A small network was shown many inputs. Here are its activations along a few directions, one row for each input.
In each table, some parts of the input vary, and every possible input appears once, in random order.
Descriptions start from the smaller parts, as in this example, which fits no table here: one of 6 places along a line, together with either a single point or (one of 2 separate values, together with one of 5 places around a ring) or one of 11 places around a ring.
Shared parts are said once, and a part with two or three values counts as separate values.
In the rows, 128 means zero.

Other details of the inputs vary at random and push rows far along three fixed directions, the same in every table; ignore that.

A family of inputs:
row 1: [122 134 142  66  31 122 128 109 160 145  40]
row 2: [147  79  98 119 167 116  89 121 124 122 164]
row 3: [110 166 167 209  94 179 178 167 159 136 128]
row 4: [130 160 151  95 175 105 126 143 197 127 111]
row 5: [133  80  99 122 170 110  92 120 114 115 164]
row 6: [120 189 166 206  95 161 186 113 145 118 142]
row 7: [ 93 166 150  88 168 131 119 135 174 127 119]
row 8: [149  77  93 102  47 106 108  75  42 127  96]
row 9: [118 139 165 101 163 137 107 150 180 132 153]
row 10: [145  88 108 125 177 109 102 116  72 148 190]
row 11: [133  95  89 113 171 126  96 128 104 124 168]
row 12: [109 168 179 208  86 184 179 159 153 109 153]
row 13: [125 177 163 102 180  96 125 114 158 107 129]
row 14: [117 196 159 206  99 185 185 123 129 107 150]
row 15: [140 167 146  73  36  93 148  86 114 138  48]
row 16: [135  78  88 135 179 109  98 130 118 141 145]
row 17: [101 133 156 114 178 130 120 155 161 140 139]
row 18: [111 142 163  91 159 130 110 155 188 147 133]
row 19: [173 118 106 235 100 156 171 145  94  96 162]
row 20: [ 89 161 168  96 159 116 120 128 192 119 108]
row 21: [102 129 159  73  42 126 127 126 123 140  64]
row 22: [112 162 156 100 180  96 127 138 174 111 112]
row 23: [142 116  85 234 106 179 166 151  87 132 154]
row 24: [130  77  92 131 181 110 104 127 109 130 146]
row 25: [159 117  96 246 112 148 179 153  91 116 142]
row 26: [118 164 158  91 174 100 122 134 184 107 120]
row 27: [142  96  83 115 172 131  99 138 119 143 158]
row 28: [140 119  94 121 179 120 112 104  89 143 177]
row 29: [155  83  86 100  49  95 133 112  62 134  54]
row 30: [107 150 134  72  52 138 140 118 135 147  45]
row 31: [147  74 107  98  48 115 108  95  30 139 112]
row 32: [146  95  89 112 167 134  93 130 114 130 167]
Each input here is: one of 4 places along a line, together with either one of 2 separate values or one of 6 places around a ring.
Changing only the place on the line of 4 turns row 11 into row 5. The same change can be made to row 28. Which row results?
> row 6
A walk changes only the place on the line of 4. It starts at row 4 and steps to row 1. List the rest of the walk in order.
> row 27, row 18
Which other rows does row 17 become when the place on the ring of 6 takes its other values? List them by row number.
> row 3, row 9, row 12, row 18, row 21

A family of inputs:
row 33: [136 143 126 142 136 121 144 131 131 121 122]
row 34: [126 128 139 135 121 138 129 140 137 129 140]
row 35: [136 131 132 171 129 131 145 127 110 115 145]
row 36: [146 101  98 122  58 118 134 105  57 136  95]
row 37: [134 119 131 149 122 141 132 140 131 127 143]
row 38: [124 142 131 135 114 147 136 132 134 127 129]
row 39: [126 124 126 154 128 148 138 141 120 135 146]
row 40: [150  46  75 116  97 110  99 123  49 142 129]
row 41: [140 141 124 170 128 141 148 127 107 119 156]
row 42: [133 145 132 140 133 127 138 122 128 126 129]
row 43: [136 130 131 172 130 137 147 128 104 114 156]
row 44: [133 111 118 136 165 130 112 135 130 120 159]
row 45: [121 126 141 134 115 139 134 139 132 131 132]
row 46: [125 127 118 128 107 129 133 118 110 134 117]
row 47: [125 135 133 135 116 131 138 140 147 118 109]
row 48: [122 162 160 113 119 124 136 121 149 119 120]
row 49: [125 140 126 135 118 136 141 139 145 125 107]
row 50: [127 136 130 134 118 133 140 145 147 134 109]
row 51: [136 134 120 163 125 144 144 125 122 124 146]
row 52: [136 150 135 145 116 135 146 122 126 123 129]
row 53: [115 159 159 120 124 121 139 124 144 121 113]
row 54: [127 105 108  77 181 106  85 123 135 139 133]
row 55: [119 138 131 137 118 148 138 132 129 129 127]
row 56: [135 137 124 171 131 141 150 127 103 121 154]
row 57: [114 115 130  43 189  94  77 127 159 154 117]
row 58: [128 145 126 138 118 129 147 129 143 125 110]
row 59: [163  54  68 123 105 108 100 106  51 130 140]
row 60: [124 113 121  84 201 111  87 137 146 143 160]
row 61: [145 113 104 186 174 130 136 131  93 120 179]
row 62: [127 113 122  96 195 101  92 121 145 128 151]
row 63: [119 135 136 140 129 129 134 126 130 122 132]
row 64: [146 104 117  64  61  97 108  96  90 135  76]
row 65: [125 120 119  90 205 115  91 131 152 133 154]
row 66: [136 138 134 142 133 117 141 132 133 115 122]
row 67: [111 141 150  91 109 123 121 124 155 130  92]
row 68: [105 155 161 102 118 135 130 130 163 126 108]
row 69: [123 133 135 142 129 128 134 124 134 122 130]
row 70: [122 127 142 138 116 134 133 138 139 132 123]
row 71: [133 118 126 149 127 130 136 149 137 125 127]
row 72: [132 131 129 159 121 140 139 127 122 117 151]
row 73: [126 148 133 137 113 140 141 123 134 127 131]
row 74: [125 129 133 140 127 137 129 132 139 121 129]
row 75: [134 116 108 150 113 138 137 120  95 130 141]
row 76: [141  99  98  72  54 107 111  95  88 146  69]
row 77: [117 138 130 140 121 144 138 134 129 129 123]
row 78: [129 118 123 135 150 133 116 135 127 120 155]
row 79: [116 132 143  59  82 110 115 105 133 136  79]
row 80: [127 124 137 141 125 135 131 139 141 129 132]
row 81: [105 156 156 104 120 135 132 137 163 142 103]
row 82: [108 168 155 110 121 130 139 120 167 133 101]
row 83: [140 131 129 172 129 132 144 127 113 114 147]
row 84: [139  91  96 118 226  93  92 134 129 121 172]
row 85: [122 127 132  92 145 120 109 131 151 144 117]
row 86: [116 132 137 140 118 139 134 135 132 122 125]
row 87: [121 134 128 140 132 140 133 132 134 129 127]
row 88: [115 159 158  99 114 137 132 134 173 140 102]
Changing only one part turns row 61 into row 87. The same change can be made to row 35. Which row results?
> row 67
What do these inputs look like to the network?
> one of 2 separate values, together with one of 4 places along a line, together with either a single point or one of 6 places around a ring
Which other rows does row 58 become when the place on the line of 4 takes its other values? List them by row number.
> row 33, row 49, row 50
List by row number the other rows that have the place on the line of 4 and the choice among 2 separate values in common with row 46.
> row 51, row 58, row 73, row 75, row 76, row 82
